A = 64 119 198 131 50 134
Read off the third entry from the right.
A: 131
The third smallest entry: 119

W = 156 49 153 137 159 92 118 70
The entry just left of 92: 159
The entry just right of 118 is 70
Which number is the entry just right of the smallest entry? 153
